A small network was shown many inputs. Here are its activations along a few directions, one row for each input.
In each table, some parts of the input vary, and every possible input appears once, in random order.
Descriptions start from the smaller parts, as in this example, which fits no table here: line(4) and (point or (values(2) and ring(5)) or line(11)).
Shared parts are said once, and a part with two or three values counts as separate values.
(in the rows, 128 means zero)

Other details of the inputs shift rows strongly along two fixed directions, in all tables alike. That doesn't count.
These rows show it; all are for the same input, with only those details redrawn:
[148 163 143 137  98 157  70  49 168 185  95  60]
[115 111 134 146 136  69 122 152 103 140 145 128]
[149 157 129 124 138 132 163 127 130 119  94 141]
[116 111 134 147 135  69 122 151 104 139 145 128]
[149 157 130 123 137 132 164 127 131 119  94 140]
[116 111 133 147 135  69 122 152 103 139 144 128]
[149 157 129 124 138 133 163 127 130 119  94 141]
[116 111 134 147 135  69 122 152 104 140 145 128]

A family of inputs:
row 1: [101  78  81  95 132 131 112 165 125 137 167 129]
row 2: [158 134 134 131 137 160 168 116 124 111 121 147]
row 3: [103 119 169 138  93 104  22  59 140 203 154  52]
row 4: [118 154  96 114  73 214  57  81 181 181 132  86]
row 5: [147 156 123 132 142 129 163 129 141 115  90 140]
row 6: [159 143 122 137 141 158 167 121 116 110 115 134]
row 7: [106 109 162 109 130  78 101 127 106 123 155 153]
row 8: [134 129 103  93 121 192 141 178 142 111 114 136]
row 9: [114  86 148 130 117 103 106 117  93 114 157 151]
row 10: [159 147 115 144 146 155 164 123 123 105 115 132]
row 11: [150 151 142 116 139 136 163 123 140 120 105 153]
row 12: [100 108 157 120 136  78 112 133 112 127 152 140]
row 13: [ 96 106 133 154 148  71 116 143 143 122 143 128]
row 14: [143 134 141 121 130 163 167 111 111 105 112 146]
row 15: [139 146 118 141 156 154 158 116 143  84 118 132]
row 16: [135 136 116  95  68 206  65 100 180 162 124  64]
row 17: [114 101 123 164 148  97 118 136 107 117 162 115]
row 18: [139 129 140 116 130 161 159 104 120  95 111 152]
row 19: [125 139  91 105 126 197 135 168 140 122 120 153]
row 20: [101 107 132 153 144  71 120 144 127 129 141 126]
row 21: [125 138  94  89  97 181 155 156 149 107 133 147]
row 22: [116 111 134 147 135  69 122 152 104 140 145 128]
Question: What do these inputs look like to the network?
Answer: point or ring(5) or (values(2) and line(8))
Question: Start at row 4 and move only the ring(5) part, one step at a time. The first step leads to row 19. Which rows follow, in order?
Answer: row 8, row 16, row 21
Question: Change only the values(2) part in row 18. List by row number the other rows that result.
Answer: row 12

A family of inputs:
row 23: [158 140 140 123 176 149 188 115 156  71  83 141]
row 24: [ 86  62 143 115 142 101 116 145 107  93 159 131]
row 25: [185 156 136 134 151 154 203 116 115 110  81 151]
row 26: [137 159 134  66 138 161 172 136 140 110  97 178]
row 27: [144 181 132 101 157 125 182 128 139 110  68 158]
row 28: [ 97 107 105 132 136  88 107 195 124 146 144 142]
row 29: [120  91  99 151 131 108 139 177  88 145 168 119]
row 30: [117 116 144 179 148  75 126 136  88 121 161 144]
row 31: [148 139  90 106 163 175 179 142 166  72 108 132]
row 32: [ 96 123 132 160 137  49 128 134 112 123 146 151]
row 33: [108 126 114 175  90 144  28  79 144 191 175  53]
row 34: [176 151 138 103  81 220  85  33 146 163  91  84]
row 35: [ 83 100 140 123 118  89 120 143 112 127 176 168]
row 36: [114 101 114 137 120  95 125 204 110 141 151 114]
row 37: [122  92 144 103 110  85 117 172  94 127 160 135]
row 38: [173 185 155 121  96 173  98  47 177 175  64  51]
row 39: [145 155 134 108 128 189 171 115 113  83 115 183]
row 40: [ 96 120 110 167  82 123  21  85 175 196 158  70]
Question: What do these inputs look like to the network?
Answer: values(3) and (point or ring(5))
Question: The inputs of row 38 and row 36 match in every part but the values(3) part. If row 25 is changed in the same way as row 38 into row 36, which row does it become?
Answer: row 29
Question: Change only the values(3) part in row 30. List by row number the other rows that result.
Answer: row 33, row 39
Question: Change only the values(3) part in row 27. List by row number the other rows that result.
Answer: row 26, row 28

A family of inputs:
row 41: [100  54 131 135 139  87 110 157  99 111 182 136]
row 42: [168 181  98 117 142 189 208 152 146  99  82 163]
row 43: [107  78 117 131 131  71 121 195  93 142 151 119]
row 44: [ 99  79 111 168 129  93 119 162  76 125 183 140]
row 45: [123 103 146 151 141  38 158 149  80 125 151 149]
row 46: [101  87 110 165 129  86 117 168  83 130 186 134]
row 47: [179 183 155 128 156 163 206 121 123  83  59 163]
row 48: [163 180 102 119 141 198 208 139 137  93  92 161]
row 49: [ 83  81 112 164 139  79 108 160 101 119 185 133]
row 50: [118 139 148 121  78 173  26  35 178 183 133  68]
row 51: [158 176  96 114 153 177 198 149 174  92  73 167]
row 52: [ 99  86 134 131 116  79 108 170  80 134 186 156]
row 53: [ 80  91 126 124 127  56  97 176 102 125 179 152]
row 54: [167 162 113  86 142 190 206 153 135  95  71 149]
row 55: [ 96  95 125 125 116  64 106 185  81 136 177 152]
row 56: [114 148 150 117  82 170  34  44 181 189 133  63]
row 57: [178 185 141 124 171 160 206 111 118  98  60 172]
row 58: [171 160 120  86 142 200 206 142 132  89  87 153]
row 59: [166 178 138 108 152 141 219  97 146  78  65 167]
row 60: [145 160 175 156 115 147  61  36 170 159  93  59]
row 61: [147 177 104 116 153 194 205 132 156  79  90 164]
row 62: [109 103 140 147 170  35 148 141  92 118 149 157]
row 63: [ 89  92 110 160 146  65 114 184 119 130 180 134]
row 64: [167 178 152 118 146 148 214 109 147  65  63 161]
row 65: [134 132 132 117  93 168  32  52 182 176 119  33]
row 66: [123 106 139 151 161  42 154 147  74 134 149 155]
row 67: [ 77  91 125 127 130  52 107 187 113 139 160 153]
row 68: [ 91  92 104 159 142  64 106 177 111 120 182 133]
row 69: [135 121 142 124  93 182  36  38 181 174 129  41]
row 70: [144 161 162 150 131 143  63  28 165 173  94  70]
row 71: [126 130 130 121  97 160  44  68 188 187 101  37]
row 72: [148 137 131 119  81 177  36  57 162 191 117  30]
row 73: [ 93  95 124 129 118  60 113 193  93 152 158 151]
row 74: [ 83  71 136 133 125  78 103 155  96 119 186 164]
row 75: [153 159 115  83 154 184 201 146 156  80  73 152]
row 76: [179 181 151 122 137 154 219 116 128  81  63 160]
row 77: [173 178  95 118 141 183 203 156 153 106  72 164]
row 78: [ 93  93 136 127 120  75 114 179  83 140 186 152]
row 79: [ 90  96 130 127 119  64 115 189  87 147 171 150]
row 80: [143 158 101 121 148 201 201 118 138  66  86 174]
row 81: [151 125 140 125  81 189  40  45 161 188 129  38]
row 82: [118  61 129 136 129  97 117 164  81 123 181 136]
row 83: [112 152 143 116  83 160  37  56 186 193 118  65]
row 84: [156 156 121  83 154 193 202 135 152  74  89 156]
row 85: [101  78 135 134 114  87 108 161  78 132 186 162]
row 86: [144 155 115 154  80 173  35  55 170 196 127  40]
Question: What do these inputs look like to the network?
Answer: values(2) and (ring(5) or (values(3) and line(6)))
Question: The inputs of row 56 and row 78 match in every part but the values(2) part. If row 53 is changed in the same way as row 56 into row 78, which row does it become?
Answer: row 55
Question: Change only the values(3) part in row 51. List by row number the other rows that result.
Answer: row 67, row 71
